These are the activations of a small neural network, seen along a few directions. Each row is one input.
Each table varies a few parts of the input and shows all the possible inputs, shuffled.
A made-up example of a description, with smaller parts first: one of 3 separate values, together with either a single point or one of 9 places around a ring or (one of 6 places along a line, together with one of 8 places around a ring).
Shared parts are said once, and a part with two or three values counts as separate values.
(in the rows, 128 means zero)

Other details of the inputs vary at random and push rows far along two fixed directions, the same in every table; ignore that.

Table:
row 1: [172 165 132 126 120 124 139 118 116 111 135 103]
row 2: [160 128  97 167 110 102 207 117  99 115 151 145]
row 3: [ 24  68 107 147 149 145  89 161 141 149 119 167]
row 4: [166 160 130 117 124 129 139 110 116 110 147 126]
row 5: [134 136 191  73 127 127  64 130 148 129  91  95]
row 6: [172 143  97 157 113  93 197 124 107 108 138 126]
row 7: [ 75 112 106 156 101 117  82 183 155 139  90 137]
row 8: [183 139  96 169 120 113 189 103 113 119 143 143]
row 9: [118 139 179  68 176 173  77 121 140 117 136 112]
row 10: [ 83  86  59 190 115 119 171 154 117 150 132 174]
row 11: [144 130 171  92 162 151 121  90 142 121 153 111]
row 12: [ 41  91  87 165 126 145  84 182 146 176 120 164]
row 13: [131 123 188  59 152 165  59 103 132 141 126 102]
row 14: [152 146 139 110 103  99 155 127 122 113 114 103]
row 15: [166 154 140 123 123 118 149  99 126 122 123 110]
Description of these inputs: one of 3 separate values, together with one of 5 places along a line.
Q: Changing only the place on the line of 5 turns row 11 into row 5. The same change can be made to row 3. Which row results?
A: row 14

Table:
row 16: [ 62  97 104 149 144 129 122 147 139 138 136 158]
row 17: [ 70  86 149 114 144 151  74 129 133 152 122 137]
row 18: [165 157  80 170 128 120 173 129 123 125 144 141]
row 19: [102 123 121 135 108 107 121 157 135 118 111 129]
row 20: [115 137 163 104 135 159  75 121 145 148 109 109]
row 21: [163 135 138 119 112 106 148 115 122 101 111 113]
row 22: [165 131 115 131 135 121 188 101 108 127 169 141]
row 23: [112 119 145  90 152 148 109 124 114 126 146 128]
row 24: [131 128 162 101 110 122 113 125 122 131 106 102]
row 25: [163 131 165  92 159 133 148  90 123 107 148 115]
row 26: [ 79  85  45 228 116 124 143 177 164 158 101 174]
row 27: [177 163 111 149 120 132 167 107 120 124 144 130]
row 28: [116 141 153 103 142 150  70 139 157 131 121 114]
row 29: [171 150 124 136  98 101 169 117 102 114 133 122]
row 30: [129 137 146 100 117 118 100 143 113 120 119 107]
Q: Describe the family of inputs behind these rows.
A: one of 3 separate values, together with one of 5 places around a ring
Q: Changing only the place on the ring of 5 turns row 24 into row 19. The same change can be made to row 17. Which row results?
A: row 16

Table:
row 31: [ 40 113 178  85 133 133  34 172 143 134  99 125]
row 32: [169 152 165  58 135 143 121  95 100 127 165  97]
row 33: [121 101  62 166 110 109 178 150 112 132 147 157]
row 34: [186 162 139  78 143 144 125 101 133 116 165  97]
row 35: [ 76 122 172  85 131 152  40 161 114 137  97 123]
row 36: [150 117  99 174 108 112 175 126 109 124 112 145]
row 37: [117 109  92 188 106  85 184 136 137 122 117 152]
row 38: [ 36 100 163 106 191 178  53 143 136 138 138 158]
row 39: [204 150 177  58 146 131 135  78 137 101 147  73]
row 40: [140 111 106 174 172 137 197  87 126 115 164 167]
row 41: [123  95  81 169 110 124 174 121 118 157 138 150]
row 42: [169 146  97 173 116 118 176 114 151 133 137 139]
row 43: [ 37  89 134 150 114 146  71 164 141 185  90 157]
row 44: [ 60  76 172  76 133 156  37 151 140 160  97 124]
row 45: [174 180 175  73 139 124 119 113 136 101 146  90]
row 46: [204 174 194  70 138 122 136  83 143 100 136  80]
row 47: [149 152  65 189 114 114 180 141 142 132 150 153]
row 48: [ 58 114 119 145 131 140  61 181 141 138  92 134]
row 49: [205 171 187  79 141 132 126  83 127  93 123  75]
row 50: [ 74 107 123 154 131 159  58 159 156 159  82 140]
row 51: [181 174 182  66 138 116 125  97 101  78 135  84]
row 52: [ 56 119 153 112 127 159  43 162 112 161  99 134]
row 53: [141 106  61 183 119 128 172 127 152 144 138 146]
row 54: [131 142  93 166 106 113 173 134 109 144 149 153]
row 55: [166 160  79 173 121 126 164 129 124 118 139 136]
row 56: [122 108  69 160 117  93 182 140 118 109 147 142]
row 57: [141 120  59 168 122 106 183 141 133 117 152 136]
row 58: [177 158 186  83 129 145 118  83 101 127 122  98]
row 59: [181 175 195  49 131 126 119 103 109 105 150  96]
row 60: [ 43  82 128 152 111 133  82 176 147 167  84 162]
row 61: [134  95  91 156 118  96 181 120 129 115 132 134]
row 62: [134 115  98 180 113  96 173 126 119 108 108 139]
Q: Describe the family of inputs behind these rows.
A: one of 2 separate values, together with either a single point or (one of 3 separate values, together with one of 5 places along a line)
Q: Changing only the choice among 2 separate values turns row 60 into row 59. The same change can be made to row 50. Which row results?
A: row 55
Q: Change only the choice among 2 separate values in row 51. List by row number the other rows that result.
A: row 62
Q: Change only the choice among 3 separate values in row 43. List by row number the other rows that result.
A: row 41, row 58
